A small network was trained on made-up records. Each row is its average activation on records with the value named, seen along a few directions.
Values that are neighbours, or in one group, have similar rows; names and order tell nothing.
In the rows, zero is written as 500.
Random noise pushes rows far along 19 fixed directions. That doesn't count. These rows show it; they differ only by the noise:
[478 542 589 343 458 503 294 469 588 485 446 327 693 499 631 620 690 580
 412 461 175 431 605 498 386 430 517 249 314 568]
[541 600 372 421 512 490 675 853 719 453 537 319 577 558 648 657 658 530
 426 605 485 446 510 503 605 518 513 564 590 528]
[497 403 489 528 542 582 456 339 477 447 260 592 425 532 584 447 467 525
 420 647 383 368 498 535 383 489 485 240 291 505]
[381 538 315 559 494 400 631 519 547 510 722 484 624 425 404 347 566 493
 518 459 467 610 392 427 466 666 452 669 603 339]
[374 451 409 413 594 430 603 561 629 538 446 496 476 624 388 420 470 509
 428 443 480 585 478 556 519 532 584 463 553 410]
[725 549 716 470 425 494 594 391 523 323 310 670 471 492 649 557 519 576
 342 540 363 405 761 495 433 510 420 532 466 446]
[770 643 472 759 368 586 537 626 575 263 510 436 370 394 865 402 281 312
 453 477 438 365 477 518 828 331 408 697 641 450]
[470 612 613 431 504 413 446 477 505 572 506 549 590 446 430 619 498 494
 609 621 524 389 537 357 590 485 425 575 606 432]
[540 537 640 433 488 703 144 456 383 602 336 340 521 488 509 614 535 412
 421 368 556 526 330 685 627 542 490 554 603 667]
[420 495 562 588 439 622 410 439 403 401 504 422 424 396 696 549 444 445
 468 400 519 569 368 555 564 455 424 520 559 463]
[547 525 828 457 461 542 493 328 287 560 464 658 548 472 373 791 655 635
 578 699 678 593 493 439 359 535 497 474 497 579]
[328 751 639 445 315 452 581 836 465 256 561 371 595 507 763 643 521 397
 509 448 343 397 738 527 491 519 413 448 398 211]
[361 420 634 564 534 552 397 422 295 517 516 468 513 389 617 590 618 619
 512 479 443 687 489 585 393 442 522 414 404 599]
[507 487 323 438 527 474 616 595 475 451 676 435 165 589 483 605 328 418
 817 407 811 758 384 355 549 429 395 349 477 510]
[493 578 712 444 473 573 444 369 419 428 485 596 331 525 418 706 507 532
 602 622 533 502 393 340 311 383 576 348 503 330]
[661 688 549 418 353 475 420 420 502 416 576 629 719 534 225 367 498 542
 537 460 483 384 743 456 353 682 441 454 350 388]
[658 338 480 583 479 527 532 461 476 612 379 585 356 386 714 515 487 379
 477 338 625 277 367 433 528 413 296 442 355 728]
[571 591 429 557 601 415 680 442 566 399 269 394 361 686 504 698 458 304
 727 886 416 638 368 486 619 585 546 483 441 443]
[391 640 569 639 533 556 236 323 356 515 589 407 626 305 289 546 490 596
 690 471 640 571 441 590 443 586 619 741 562 413]
[717 612 368 536 632 531 247 643 465 572 592 363 489 324 557 562 574 587
 682 607 495 526 487 472 685 400 413 560 514 761]
[607 504 483 414 536 614 310 534 498 611 522 348 534 596 371 574 550 585
 578 421 654 605 529 592 475 496 641 466 486 750]


J, 16 values:
j3: [500 491 479 671 596 421 574 497 369 595 425 494 494 515 435 477 544 402
 675 712 442 587 419 568 504 560 575 572 404 589]
j4: [599 563 402 580 391 543 571 432 428 434 458 371 391 507 687 423 445 483
 384 645 439 604 325 588 379 578 599 463 545 331]
j1: [412 423 620 544 477 396 623 480 490 467 474 614 497 466 579 416 363 571
 393 398 477 495 672 613 516 344 561 433 442 427]
j8: [239 692 784 422 466 362 599 591 410 282 393 485 472 466 539 782 458 425
 523 503 469 580 612 571 585 598 439 645 592  89]
j10: [566 468 400 558 388 742 392 339 483 235 479 486 430 621 570 341 455 338
 421 495 315 501 459 483 426 630 417 458 460 455]
j7: [591 497 304 477 430 683 601 498 761 304 505 352 579 714 343 543 473 527
 480 442 688 485 518 651 431 595 652 429 369 581]
j11: [350 376 283 371 625 565 545 371 806 379 373 450 447 484 471 633 326 690
 467 585 770 304 513 516 613 474 440 407 536 494]
j14: [530 490 578 622 293 821 401 420 202 302 491 491 520 493 694 537 461 389
 467 618 616 450 516 632 479 668 332 497 418 618]
j15: [523 526 453 439 528 353 723 669 490 540 398 473 506 693 575 452 594 451
 468 627 339 586 701 530 371 679 566 547 462 457]
j13: [428 436 463 552 449 580 547 439 538 370 457 541 457 569 540 359 386 359
 400 427 418 568 433 562 606 533 428 548 569 432]
j12: [476 504 420 318 338 519 318 204 523 532 415 332 543 702 386 432 377 402
 472 538 477 507 386 481 315 674 580 203 397 334]
j9: [530 418 603 578 648 517 559 616 507 427 379 575 474 477 558 645 549 665
 499 583 542 408 767 632 529 350 637 513 359 673]
j6: [544 559 433 349 373 550 431 711 483 509 653 354 550 618 591 393 440 658
 319 637 487 603 594 587 542 421 616 223 575 518]
j2: [416 518 681 592 430 428 723 656 283 545 421 611 423 563 530 507 512 474
 467 517 606 490 636 599 302 616 638 642 484 331]
j5: [714 573 511 333 580 405 441 578 583 474 622 522 279 357 498 540 656 668
 343 380 273 641 393 387 399 328 529 479 625 378]
j16: [476 579 475 570 448 419 544 503 585 440 486 420 535 381 470 602 490 432
 597 339 616 371 414 511 454 545 462 511 319 394]
J is arranged as a ring.
Question: Name the neighbours of j6, in listed order.
Answer: j14, j5
Question: Name the neighbours of j16, in listed order.
Answer: j15, j2
Question: Name the neighbours of j12, in listed order.
Answer: j8, j9
Question: Name the neighbours of j1, in listed order.
Answer: j4, j11
